A small network was shown many inputs. Here are its activations along a few directions, one row for each input.
Each table varies a few parts of the input and shows all the possible inputs, shuffled.
Descriptions start from the smaller parts, as in this example, which fits no table here: one of 4 places along a line, together with either a single point or one of 9 places around a ring or (one of 2 separate values, together with one of 8 places around a ring).
Shared parts are said once, and a part with two or three values counts as separate values.

Other details of the inputs vary at random and push rows far along two fixed directions, the same in every table; ignore that.

A family of inputs:
row 1: [-18 -30   4  25  -4 -18   2  17 -26  17   4  17]
row 2: [-29  -7  12  18 -11  -8 -14   4 -21   2  -2  19]
row 3: [-16 -33  -7  19  -5 -21  19  21 -23  30   1   3]
row 4: [  3 -23  -8  13  14 -25  14  22  -3  20  15  -2]
row 5: [  0 -14  -6   8   8 -12   3  17  -8  17   6   1]
row 6: [-24 -16   2  10 -11 -28  10  -4 -26   5 -11  41]
row 7: [ 15  16   3 -15  -6  27  -4 -12  13 -14  -1 -16]
row 8: [-12 -15   9  17  -8 -21   7  12 -26  16   0   2]
row 9: [ 16  33  -1 -21  14  21 -20 -13  38 -24   6 -16]
row 10: [-15 -29  -4  25  -7 -30  22  17 -23  26   9  -2]
row 11: [-35  25   4 -18 -18  15 -27 -56   6 -24 -20  27]
row 12: [ 19 -13  -7  15  14 -34  27  31  -1  20  16 -16]
row 13: [  8  21  -2 -13  10  12 -15   1  15  -9   3  -8]
row 14: [ -9 -10  -7   7   4 -31  17   3 -14  15 -10  28]
row 15: [ 49  12  -5  -4  12  15  18  14  25 -11   8 -27]
row 16: [ 44 -10  -9  -8  21   2  26  25  20   9   9 -21]
row 17: [-23   5  10 -11 -12  24 -30 -26  -6 -11  -7   9]
row 18: [-32  -2  11  -2 -25  32 -21 -28  -7 -17 -12   9]
row 19: [ -9  10  -2  -4 -14  17  -6 -13  -4  -4  -4 -10]
row 20: [ 41  14  -7 -21  24  -8  21   1  21  -7  -4   7]
row 21: [ 51  11  -4   2  20  -3  19  26  19  -6  10 -24]
row 22: [ 54  40  -9 -24  20  25  -3   2  42 -24   4 -38]
row 23: [-32  14  16  -8 -15  20 -38 -25  -6 -16 -10  11]
row 24: [-44   2   5  -9 -25  28 -25 -38  -3 -13 -10   4]
Each input here is: one of 4 places along a line, together with either a single point or one of 5 places around a ring.
- Changing only the place on the line of 4 turns row 19 into row 7. The same change can be made to row 14. Which row results? => row 20
- List by row number the other rows that have the place on the line of 4 in common with row 21. => row 1, row 2, row 6, row 15, row 18
- Change only the place on the line of 4 in row 12. List by row number the other rows that result. => row 8, row 21, row 22

A family of inputs:
row 25: [ -4 -24  -1  19   2 -27  18  18 -15  19   2  12]
row 26: [ -4 -23   1  18   4 -31  17  20 -18  22   5   9]
row 27: [ 58  15 -10 -18  22  15  12  17  36 -10  11 -36]
row 28: [-1  5  0 -1 -3  2 -1 -6 -2 -4 -5  5]
row 29: [-5 -4  2  0 -4  9 -3 -2 -3 -1  1 -8]
row 30: [-4  1  4 -2  0  2 -5 -5  2 -2 -1  3]
row 31: [-3  2  0 -4  0  5 -4 -3 -2 -3 -2  7]
row 32: [-2  5  2 -3  0  2 -6 -4 -2 -2 -4  3]
row 33: [-5  6 -1 -4 -2 -1 -2 -7  0 -3 -1  2]
row 34: [-5  4  0 -3  0 -1 -5 -6  1 -1 -2  1]
row 35: [-5  4 -2 -2 -3  0  1 -7  1 -3 -3  3]
row 36: [-4  0  2 -4 -1  3 -3 -4  1 -4  0  6]
row 37: [-4  2 -3 -2 -2  2 -2 -7  3 -3 -4  5]
row 38: [-1  2 -1 -1 -2  3 -3 -4  0 -4 -6  6]
row 39: [ -5   1   1   7  -4   7 -11   0  -1  -4   6  -7]
row 40: [-5 -2  1  1 -4 11 -4 -4 -2  0  2 -8]
row 41: [-6  2 -1 -4  0  1 -5 -5  2  0 -2  2]
row 42: [-9  2  6  4 -6  7 -6  5 -2 -1  1 -9]
row 43: [-2  6  1 -3 -2  1 -3 -5 -4 -4 -3  4]
row 44: [ 29 -12  -8   7  20 -22  23  30   3  18   8  -6]
row 45: [-2  3  3 -1 -3  1  0 -7  1 -5 -2  5]
row 46: [-6  2 -2 -5  0  2 -3 -5  2 -2 -1  5]
row 47: [-2  4  3 -2 -2 -1 -2 -6 -1 -5 -1  4]
row 48: [-4  0  2  2 -8 11 -5 -3 -2  3  1 -7]
- What is each input in this table made of? => either one of 2 separate values or one of 4 places along a line or (one of 3 separate values, together with one of 6 places around a ring)
- Change only the place on the ring of 6 in row 41. List by row number the other rows that result. => row 33, row 34, row 35, row 37, row 46
- Change only the choice among 3 separate values in row 46. List by row number the other rows that result. => row 31, row 36

A family of inputs:
row 49: [ 46  -3 -12  -7  17  10  17  32  17   6   5 -22]
row 50: [-46 -36  -6  24 -12 -26  15  13 -39  39  -4  10]
row 51: [ 46  13 -14   5  14  -8  20  22  17  -1  13 -27]
row 52: [ 47   4  -5   9  23  -1  16  25  22  -6  17 -15]
row 53: [ 54  17 -12 -10  39 -14   2  20  11  12   7   0]
row 54: [ 51  -3   5  -5  18   3  17  29  15  -2  11 -20]
row 55: [ 52  -3   1  -8  15   3  18  27  13   2   7 -26]
row 56: [-43 -38   8  25 -15 -34  16   7 -45  37  -2   7]
row 57: [-34 -48  -3  31 -20 -26  13   8 -40  32   5  16]
row 58: [-19   8  13 -24 -18  35 -29 -38   4 -19  -9  -7]
row 59: [-21  21   1  -6 -14  21 -29 -33  14 -25   2  -1]
row 60: [-26   6   3 -18 -12  40 -29 -27   8 -16  -7   5]
row 61: [-15  26   6   1 -18  22 -29 -23   6 -27  -3  -1]
row 62: [ 45  -3  -8  -4  21  10  16  35  19   2   9 -15]
row 63: [-29  21   1 -14  -8  24 -33 -23  16 -19  -4   0]
row 64: [-30 -35  -2  22  -5 -47  19   3 -22  23 -17  38]
row 65: [ 53  -3 -12   3  12   6  20  23  15   0  11 -22]
row 66: [-37 -36  -5  33 -16 -29  19   4 -40  34   3   9]
row 67: [-21  17  -1 -24  -9  14 -23 -44  10 -33 -20  22]
row 68: [-22 -18   9  20 -15 -36  26   7 -28  28 -13  41]
row 69: [ 48  16 -12 -17  26 -14  33  18  12  -9  10   5]
row 70: [-41 -39   5  38  -9 -31   7   8 -33  24  10  23]
row 71: [ 46   8  -2  -4  18  -2  25  22  11   5   4 -33]
row 72: [ 41   8 -15  -4  20   5  24  28  15   8   2 -28]
row 73: [-18  24   8 -25 -16  20 -13 -48  20 -16 -20  26]
row 74: [-37 -48   1  34 -17 -26  11   8 -39  28   8  22]
row 75: [-35 -22  -2  28 -14 -31   8  25 -38  30  -2   9]
row 76: [-38 -32   8  34  -6 -24   3  28 -36  25   0  23]
row 77: [-19  28   1 -25   2  19 -50 -45   1  -9 -12  22]
row 78: [-19  27  20 -11 -18  20 -34 -23   4 -26  -7  -4]
row 79: [-23  16  20 -17  -7  29 -34 -36  12 -25  -3   1]
row 80: [ 46   4   9  -1  26  -5  14  29  20  -4  14 -19]
row 81: [-38 -30  -5  32 -17 -38  12   7 -35  29   7  10]
row 82: [ 52   8 -15  -9  29 -19  28  21  21 -12  -2   2]
row 83: [ 45  14  -2  -5  16 -12  17  26  15   2  10 -31]
row 84: [-26  27   1 -31 -11  20 -17 -47   1 -30  -9  26]
row 85: [-27  22  -4 -18 -11  24 -27 -26  11 -13  -7  -7]
row 86: [ 47   8 -14   5  15   2  27  18  13   3   8 -29]
row 87: [-21  23   9 -20 -14  20 -27 -34   8 -18  -5 -12]
row 88: [-42 -47  -3  21 -15 -22   9  16 -39  37  -2  17]
row 89: [-24  22  14 -17 -12  19 -33 -32  13 -23  -2  -4]
row 90: [-24  26   5  -8 -13  25 -33 -13   8 -22  -9   0]
row 91: [-21   7  17 -20 -15  35 -31 -36   6 -22  -6   0]
row 92: [ 55   7 -11  -4  29 -19  31  22  28  -5  -9   1]
row 93: [ 52  -2  -8   5  16   6  19  25  17  -4  15 -16]
row 94: [-28  15   6 -14  -3  34 -33 -26  14 -20  -5   6]
- What is each input in this table made of? => one of 2 separate values, together with either a single point or one of 4 places along a line or (one of 3 separate values, together with one of 6 places around a ring)
- Changing only the choice among 2 separate values turns row 54 into row 91. The same change can be made to row 76. Which row results? => row 94
- Changing only the choice among 2 separate values turns row 77 into row 53. The same change can be made to row 50. Which row results? => row 72
- Change only the place on the ring of 6 in row 79. List by row number the other rows that result. => row 56, row 58, row 87, row 89, row 91
- Change only the place on the ring of 6 in row 57. List by row number the other rows that result. => row 59, row 66, row 70, row 74, row 81
- Change only the place on the line of 4 in row 84. List by row number the other rows that result. => row 64, row 67, row 73
